These are the activations of a small neural network, seen along a few directions. Each row is one input.
In each table, some parts of the input vary, and every possible input appears once, in random order.
Descriptions start from the smaller parts, as in this example, which fits no table here: line(6) and (point or line(11) or (values(2) and ring(8))).
Shared parts are said once, and a part with two or three values counts as separate values.
In the rows, zero is written as 128.

Other details of the inputs shift rows strongly along two fixed directions, in all tables alike. That doesn't count.

Rows:
row 1: [138 122 116 156 108  95 144 136 130 100 118 112 107 134 131]
row 2: [153 139 114 156 101 171 115  94 121 135 118 159 123 129  78]
row 3: [127 128 126 128 125 110 130 137 129 118 130 130 126 135 150]
row 4: [130 118 124 132 126  92 146 147 135  99 133  97 117 130 155]
row 5: [144 138 118 151 109 157 119 108 127 140 110 156 129 120  84]
row 6: [131 121 119 136 131 118 131 122 126 129 119 113 129 126 118]
row 7: [115 136 143 116 120 127 125 119 121 124 128 136 118 138 125]
row 8: [124 131 139 118 140 151 120 120 128 140 140 131 133 127 127]
row 9: [131 117 117 139 124  88 147 148 135 101 121  96 116 127 146]
row 10: [127 149 134 110 126 178 113 106 116 153 143 182 147 130 109]
row 11: [143 135 117 141 116 144 114 109 122 141 116 161 132 127 104]
row 12: [ 82 141 160  50 171 120 134 168 133 142 171 136 165 125 201]
row 13: [126 121 126 135 128 101 142 149 138 110 124 105 120 124 142]
row 14: [131 128 119 128 128 128 126 122 125 134 123 125 138 123 120]
row 15: [143 132 118 150 120 161 118  98 120 140 120 134 122 130  87]
row 16: [127 118 128 143 131 109 138 137 136 115 124  95 112 129 136]
row 17: [130 117 124 147 121  90 138 148 137 103 116 111 114 130 147]
row 18: [138 139 119 140 114 153 122 110 120 137 120 160 131 127  96]
row 19: [107 140 150  86 155 163 117 125 125 154 156 148 153 126 143]
row 20: [117 119 134 116 144 113 131 142 133 133 131 110 132 123 144]
row 21: [ 69 150 167  12 188 144 121 158 121 165 189 153 193 127 214]
row 22: [146 142 120 154 106 167 118 105 127 138 116 156 123 126  82]
row 23: [137 134 118 139 115 130 127 118 122 131 118 150 129 126 110]
row 24: [108 135 151  84 156 157 116 129 126 154 157 142 149 127 149]
row 25: [134 121 133 127 131 132 123 130 133 128 133 117 123 130 134]
row 26: [130 122 126 139 131 133 128 126 131 131 121 116 121 126 116]
row 27: [126 128 139 130 112 126 126 113 123 114 125 131 109 139 118]
row 28: [120 120 126 121 140 110 136 135 127 123 129 105 130 130 141]
row 29: [148 140 122 153 106 173 115 101 126 138 120 159 124 126  81]
row 30: [131 127 126 130 123 120 125 129 128 119 132 136 126 135 144]
row 31: [126 125 125 132 130 120 130 134 133 128 122 117 132 120 128]
row 32: [118 120 137 121 142 113 135 144 134 124 135 102 122 129 150]
row 33: [117 125 129 108 141 113 133 141 128 125 135 113 140 127 153]
row 34: [131 126 130 140 117 119 134 134 131 113 129 130 118 130 131]
row 35: [138 136 120 137 119 146 125 117 125 132 127 137 126 127 109]
row 36: [120 127 135 115 143 143 122 128 128 144 133 128 133 126 127]
row 37: [145 119 109 163 105  99 143 132 133 100 106 106 109 128 118]
row 38: [120 132 135 121 118 114 128 118 122 124 115 139 122 129 119]
row 39: [120 136 129 113 130 123 131 131 124 134 132 149 143 125 137]
row 40: [133 135 128 122 128 156 118 112 122 137 137 138 138 129 119]
row 41: [134 140 126 139 117 157 121 115 124 140 121 162 131 124  96]
row 42: [111 142 146  97 138 151 123 132 126 142 150 162 148 127 142]
row 43: [136 123 122 159 110 102 141 139 135 103 116 114 106 131 126]
row 44: [116 129 135 117 138 120 134 143 135 124 136 112 132 126 150]
row 45: [114 121 133 118 144 107 137 143 134 127 130 107 134 123 147]
row 46: [113 122 134 114 141 103 139 153 137 118 133 103 133 124 159]
row 47: [128 122 130 134 126 107 140 145 138 108 132 107 118 127 145]
row 48: [138 121 127 134 130 140 123 113 123 130 131 119 121 132 118]
row 49: [120 140 132 113 129 136 130 129 123 134 139 151 139 130 136]
row 50: [135 131 129 137 124 147 123 119 131 129 129 128 126 126 115]
row 51: [133 131 125 141 118 126 129 127 128 128 117 144 126 124 114]
row 52: [127 125 128 133 127 107 129 140 133 122 121 132 128 126 142]
row 53: [126 128 134 127 127 125 124 135 132 122 133 138 128 131 144]
row 54: [135 114 116 143 129 107 134 125 128 122 115 102 121 126 121]
row 55: [132 116 122 142 130 108 138 130 129 114 124  94 113 132 134]
row 56: [142 136 115 139 119 148 121 111 123 141 118 147 133 121  96]
row 57: [122 128 133 128 129 111 130 144 134 119 131 129 126 131 151]
row 58: [124 114 124 128 138 103 138 136 129 118 126  97 122 130 142]
row 59: [134 122 129 134 129 126 125 134 134 128 126 112 119 130 132]
row 60: [135 131 119 141 114 123 134 127 129 118 123 127 123 130 124]
row 61: [113 125 138 118 143 114 137 143 134 123 137 105 128 128 152]
row 62: [130 119 127 134 132 118 135 125 127 116 133 104 121 132 135]
row 63: [158 120 111 169 109 145 116 108 129 135 102 125 111 124  80]
row 64: [120 126 132 125 138 133 129 130 130 134 128 121 131 125 126]
row 65: [124 116 127 135 136 105 136 139 135 122 122 101 123 123 135]
row 66: [127 124 131 110 138 127 123 133 126 135 137 119 132 133 146]
row 67: [140 124 124 138 126 146 117 120 129 139 120 129 123 127 108]
row 68: [122 117 127 114 143 112 130 133 126 133 130 110 134 127 140]
row 69: [148 123 109 168 102 114 135 121 126 109 106 126 107 131 103]
row 70: [142 128 127 123 128 159 110 109 122 144 133 140 131 132 113]
row 71: [146 133 118 153 105 146 123 108 121 125 122 150 117 133  98]
row 72: [136 114 119 163 110  81 149 148 138  91 109  99 102 129 134]
row 73: [139 109 121 153 124 100 141 128 131 102 122  85 105 133 134]
row 74: [108 120 138  92 156 112 132 145 126 133 144 110 140 130 164]
row 75: [138 120 117 158 110 103 142 138 138 103 109 109 110 125 122]
row 76: [115 119 135 108 148 106 136 143 128 124 141 100 129 133 162]
row 77: [151 139 110 154 104 160 117  97 121 142 108 161 130 122  76]
row 78: [ 99 150 150  66 160 165 114 134 123 170 156 173 173 118 147]
row 79: [130 150 133 126 122 179 113 108 121 154 132 178 140 126  95]
row 80: [156 125 111 150 114 158 108  98 120 148 109 141 124 127  79]
row 81: [127 129 132 137 110 121 127 114 122 117 110 131 108 133 105]
row 82: [137 116 115 151 115  87 138 141 133 101 114 110 112 133 143]
row 83: [ 76 150 165  36 174 137 125 157 124 162 171 174 184 121 192]
row 84: [136 131 126 115 133 163 108 110 119 155 129 147 139 130 109]
Each input here is: line(4) and (point or (values(2) and line(10))).
The inputs of row 61 and row 64 match in every part but the line(4) part. If row 35 is changed in the same way as row 61 into row 64, which row does it become?
Answer: row 9
The inputs of row 34 and row 43 match in every part but the line(4) part. If row 27 is changed in the same way as row 34 into row 43, which row does it become?
Answer: row 7
The inputs of row 26 and row 16 match in every part but the line(4) part. If row 36 is changed in the same way as row 26 into row 16, which row does it become?
Answer: row 32
Which other rows does row 53 become when the line(10) part takes its other values? List them by row number.
Answer: row 8, row 19, row 24, row 25, row 29, row 34, row 42, row 47, row 50
Which other rows does row 80 become when the line(10) part takes its other values? List them by row number.
Answer: row 6, row 11, row 14, row 23, row 39, row 54, row 56, row 68, row 77
Which other rows does row 69 become when the values(2) part takes its other values? List them by row number.
Answer: row 72

Rows:
row 85: [122 131 128 128 120 114 131 129 126 121 118 138 124 127 123]
row 86: [135 121 127 145 134 143 126 127 134 129 132 109 123 125 121]
row 87: [139 120 127 141 128 136 126 126 134 122 130 108 119 130 125]
row 88: [127 122 122 125 145 137 123 124 128 151 119 114 133 119 110]
row 89: [126 125 123 126 119 108 131 123 120 117 123 124 123 137 132]
row 90: [134 124 127 135 138 150 126 133 136 141 132 110 128 121 119]
row 91: [114 160 147 102 135 189 110 119 124 161 146 191 154 126 116]
row 92: [130 135 130 143 116 128 131 133 134 115 129 137 117 129 127]
row 93: [126 138 134 142 119 137 134 134 139 126 130 138 126 121 121]
row 94: [140 122 125 144 117 122 135 126 129 106 131 117 111 138 131]
row 95: [118 135 133 118 125 127 131 131 123 132 120 149 132 123 119]
row 96: [142 124 126 144 118 125 131 124 130 111 131 112 111 134 129]
row 97: [118 150 141  82 143 181  99  97 106 175 145 177 160 129 113]
row 98: [118 134 133 121 125 128 132 129 129 135 119 144 135 117 115]
row 99: [136 124 123 145 113 115 135 129 129 102 130 117 110 138 136]
row 100: [143 116 122 151 118 123 130 127 135 109 125 100 107 134 127]
row 101: [132 119 121 132 127 120 125 117 123 128 117 112 121 131 120]
row 102: [134 129 132 140 116 126 128 130 130 117 132 138 116 135 135]
row 103: [129 119 123 134 141 129 126 119 125 139 120 112 130 123 113]
row 104: [ 94 126 125  61 174  60 151 206 142 131 155 126 191 108 236]
row 105: [127 125 129 128 118 111 128 125 122 122 120 138 122 134 129]
row 106: [131 123 122 130 121 112 132 118 120 119 122 121 121 136 126]
row 107: [129 120 125 127 135 123 123 118 125 134 120 113 128 129 121]
What do these inputs look like to the network?
Answer: point or (values(2) and line(11))
Which other rows does row 102 become when the line(11) part takes its other values? List them by row number.
Answer: row 86, row 87, row 90, row 91, row 92, row 93, row 94, row 96, row 99, row 100
Which other rows does row 86 become when the values(2) part takes its other values? List them by row number.
Answer: row 103
Which other rows does row 97 become when the values(2) part takes its other values? List them by row number.
Answer: row 96

Rows:
row 108: [125 132 127 105 136 152 114 111 116 148 134 150 148 132 123]
row 109: [148 128 111 159 116 137 128 122 133 126 119 127 123 122 109]
row 110: [135 129 123 125 125 141 120 116 120 133 134 135 132 132 122]
row 111: [135 129 123 139 126 127 133 138 135 125 130 123 130 125 135]
row 112: [131 128 127 148 107 109 135 124 127 103 115 120 103 136 118]
row 113: [130 128 116 127 134 132 120 123 124 152 113 144 140 117 106]
row 114: [129 127 124 118 130 123 123 118 117 135 123 129 135 131 125]
row 115: [141 127 122 142 116 130 128 120 128 119 130 123 117 136 125]
row 116: [126 136 128 141 115 130 132 131 132 124 118 139 123 125 111]
row 117: [ 80 128 153  78 154  75 155 176 137 115 148 116 147 121 197]
row 118: [131 133 133 135 122 139 127 133 134 128 131 145 130 125 125]
row 119: [121 141 142 113 123 150 116 116 122 135 135 158 130 133 126]
row 120: [132 116 119 135 123 104 128 121 119 125 111 117 120 132 120]
row 121: [124 136 124 104 144 153 117 125 124 157 131 154 158 118 124]
row 122: [118 127 135 133 118 102 140 126 124 107 120 123 113 133 130]
row 123: [114 143 143 108 131 151 120 132 131 145 137 161 144 123 133]
row 124: [146  93 123 169 123  99 143 124 136  96 112  38  75 137 116]
row 125: [122 124 139 119 161 172 112 116 132 161 138 107 139 120 111]
row 126: [142 120 111 150 121 112 135 138 134 116 118 109 124 121 125]
row 127: [129 136 139 120 124 147 118 119 124 129 140 152 128 135 127]
row 128: [132 132 131 130 124 140 126 125 127 122 138 137 120 137 132]
row 129: [135 128 124 149 122 126 136 141 135 116 128 124 119 128 132]
row 130: [138 136 125 128 124 159 116 106 122 140 137 148 132 133 114]
row 131: [109 115 129  98 154  65 150 172 137 115 130  93 143 119 184]
What do these inputs look like to the network?
Answer: values(2) and (point or line(11))
The inputs of row 130 and row 109 match in every part but the values(2) part. If row 127 is changed in the same way as row 130 into row 109, which row does it become?
Answer: row 118

Rows:
row 132: [126 143 129 130  92 129 114 105 117 124 105 179 117 137  96]
row 133: [133 150 149 167 107 149 124 126 150 111 114 152 111 124  90]
row 134: [154 135 140 182  69 106 135 101 126  80  92 129  61 140  79]
row 135: [104 143 148  96 157 193 106 123 135 188 125 136 161 107 102]
row 136: [141 125 107 167  94  95 132 109 115 113  81 134  92 141  77]
row 137: [179 123  83 210  99 110 145 131 133 110  88 128 125 109  95]
row 138: [125 118 128 161 121  77 173 174 153  81 146  59  98 140 159]
row 139: [135 142 131 138 111 162 124  88 109 114 135 136  96 143  97]
row 140: [116 133 134 152 134 147 125 120 142 146 120 126 113 114  95]
row 141: [156 117 124 138 123 162  97  81 113 143 135 126 111 152 113]
row 142: [ 99 155 136  84 125 148 107 104 109 158 129 198 138 133 116]
row 143: [ 97 129 138 122 137  72 147 181 150 119 124 119 133 124 170]
row 144: [162 106 111 169 136 156 109 133 136 138 138 104 117 122 116]
row 145: [113 105 131  89 150 102 143 132 127 115 145  64 124 135 153]
row 146: [152 137 121 167  80 139 133  94 118  90 120 121  76 151  84]
row 147: [131 111 141 144 129 101 137 173 157  95 166  94 118 138 192]
row 148: [148 149 143 164  92 170 135 126 138 102 142 147 112 129 100]
row 149: [138 121 117 125 132 162 120  88 114 141 120  93 124 131  88]
row 150: [135 118 150 134 115 107 144 175 157  86 163 111 112 141 200]
row 151: [136 171 126 109 112 175 122 129 127 151 142 220 178 112 130]
row 152: [106 102 122  91 151  64 138 154 123 124 100  81 133 117 158]
row 153: [105 154 138 102 143 175 116 128 134 181 133 193 167 115 110]
row 154: [148 125 129 210  97 120 144 126 145 102  88 105  86 125  77]
row 155: [113 127 152  83 188 138 120 169 136 143 182 117 153 126 210]
row 156: [130 107 141 109 126  95 129 138 128  96 159 105 118 162 183]
row 157: [117 128 117 103 109  60 140 152 121  95 136 138 148 142 177]
row 158: [113 108 141 157 113  32 164 146 137  52 101  65  71 139 156]
row 159: [138 147 134 157  89 135 128 135 149 116 108 177 124 121 101]
row 160: [135  89 120 100 149  84 125 146 131 113 135  38 112 136 192]
row 161: [134 140 141 117 142 204 100 131 126 166 168 170 147 135 139]
row 162: [154 126  87 146 127 143 121 131 134 160 111 140 156 103  97]
row 163: [ 86 148 165  50 129  92 131 154 120 118 146 176 148 132 186]
row 164: [100 127 123  56 172  77 134 141 112 148 150 130 178 126 194]
row 165: [122 134 147 137 120 148 114  87 110 139 107 142 106 136  80]
row 166: [132 118 119 133 127 127 116  97 109 150  95 144 131 125  79]
row 167: [119 146 126  98 154 177 112 128 132 194 122 170 170 101  99]
row 168: [125 123 117 131 123 121 120 100 109 146 101 148 122 128  85]
row 169: [113 134 163  87 143 146 125 170 147 128 185 143 148 144 207]
row 170: [145 127 117 150 137 178 126 118 137 140 132 105 127 109  84]
row 171: [122 151 140 112 160 207 120 116 123 160 158 152 153 114 108]
row 172: [118 158 159  85 108 189 118  93 108 133 162 180 126 146 121]
row 173: [112 125 113  50 171  91 126 145 111 160 141 121 193 116 177]
row 174: [ 83 137 147  76 179 105 141 173 135 151 145 146 171 109 182]
row 175: [122  82 104 143 126  11 167 159 131  86  83  41  95 121 154]
row 176: [ 95 133 127  58 161  82 135 145 110 137 154 150 181 134 197]
row 177: [ 88 104 152 102 153  63 147 142 121 102 122  79 112 126 173]
row 178: [144 148 134 167 104 169 133 126 139 104 138 139 112 128  98]
row 179: [150 115 122 139 117 155 100  88 115 134 140 130 108 158 116]
row 180: [127 153 155 153  96 151 126 127 147 120 125 161 107 122 101]
row 181: [101 150 160 107 151 188 115 122 136 166 141 172 157 115 103]
row 182: [127 120 114 141 116 108 122 107 113 127  98 150 117 133  84]
row 183: [129 139 106  91 141 148 112  93  99 172 135 188 181 127 114]
row 184: [ 88 135 151  72 186 141 145 160 136 143 174 102 157 121 190]
row 185: [133  93 129 101 155  85 125 137 125 115 153  72 121 150 182]
row 186: [115 111 121 118 150  88 140 175 150 140 107  90 147 106 149]
row 187: [162 126  92 132 127 129 115  96 108 157 102 141 147 118  89]
row 188: [103 138 150  77 151 177  98  91 105 181 125 146 146 121  91]
row 189: [119 124 166  61 126 129 124 145 121 113 180 152 140 159 201]
row 190: [142 129 129 106 161 203  92 127 132 179 161 139 156 114 129]
row 191: [132 141 128 164 112 159 136 126 140 111 145 125 110 127 107]
row 192: [ 88 137 159  79 170 143 147 161 138 139 179 119 157 132 187]
row 193: [114 159 139 110 132 179 115 133 128 162 129 207 159 111 109]
row 194: [123 143 130 102 163 202 118 126 126 167 147 121 159 107 111]
row 195: [147 108 121 207 115 118 143 121 149 110  83  83  97 115  73]
row 196: [175 120  73 179 111 119 131 134 135 140  87 105 140 103  88]
row 197: [156 126 126 138  99 157 105  98 122 112 142 151 102 160 120]
row 198: [134 126 117 152 130 149 123 125 136 158  99 147 139 109  84]
row 199: [147 149 100 157  95 144 126 132 139 124 117 178 145 120 114]
row 200: [175 100 105 193  85 116 122  95 121  94 114  95  68 158 107]
row 201: [176 126  83 215  80 108 146 130 136  99  88 137 115 113  99]
row 202: [140 116 120 144 127 152 123  83 108 125 118 100 109 137  83]
row 203: [133 151 108 112 142 167 117 123 123 181 139 188 184 107 121]
row 204: [159 127 123 164 126 177 106 125 135 144 144 135 114 133 117]
row 205: [140 104 126 121 165 116 125 171 150 121 144  61 131 117 186]
row 206: [ 83 140 163  50 158 127 140 137 108 124 173 119 137 146 194]
row 207: [129 161 113 112 136 161 120 130 126 169 142 195 177 114 129]
row 208: [164 120  79 193  79  82 142 104 114  89  89 130 102 133  98]
row 209: [114  98 129 158 145  55 165 177 159  94 105  36 102 110 153]
row 210: [131 131 126 135 120 163 124  84 108 125 133 126 109 144  92]
row 211: [102 131 140 132 125  78 150 180 153  90 121 130 130 118 173]
row 212: [121 114 104 128 150  61 151 173 140 126 132  99 151 110 181]
row 213: [139 100 120 184 110  97 141  93 121 106  77  76  77 132  76]
row 214: [134 130 124 134 123 162 122  81 105 133 131 117 106 141  90]
row 215: [120 123 144 144 109 130 120  98 114 120 101 136 105 144  81]
row 216: [101 161 160 110 144 177 117 128 139 150 144 178 142 117 113]
row 217: [ 89 130 162  97 122  73 136 146 131  84 129 113 102 139 175]
row 218: [119 132 123  97 101  63 145 154 122  92 137 147 147 140 179]
row 219: [116  85 124 144 137  40 159 148 133  80  81  17  90 123 154]
row 220: [157  97 107 137 126 152  95  92 121 141 127  97 108 139 107]
row 221: [161 124  83 173  90  93 132 103 111 112  93 138 118 140  93]
The inputs of row 167 and row 170 match in every part but one. If row 182 is changed in the same way as row 167 into row 170, which row does it become?
Answer: row 210
What do these inputs look like to the network?
Answer: values(2) and line(5) and line(9)
Start at row 199 and move only the line(5) part, one step at a time. The first step leads to row 211. Which rows follow, in order?
Answer: row 133, row 178, row 169
Which other rows does row 148 become when the values(2) part takes its other values? List them by row number.
Answer: row 172
Which other rows does row 220 become when the line(9) part takes its other values? List them by row number.
Answer: row 141, row 156, row 160, row 179, row 185, row 189, row 197, row 200
Which other rows does row 138 become when the values(2) part takes its other values? List them by row number.
Answer: row 206
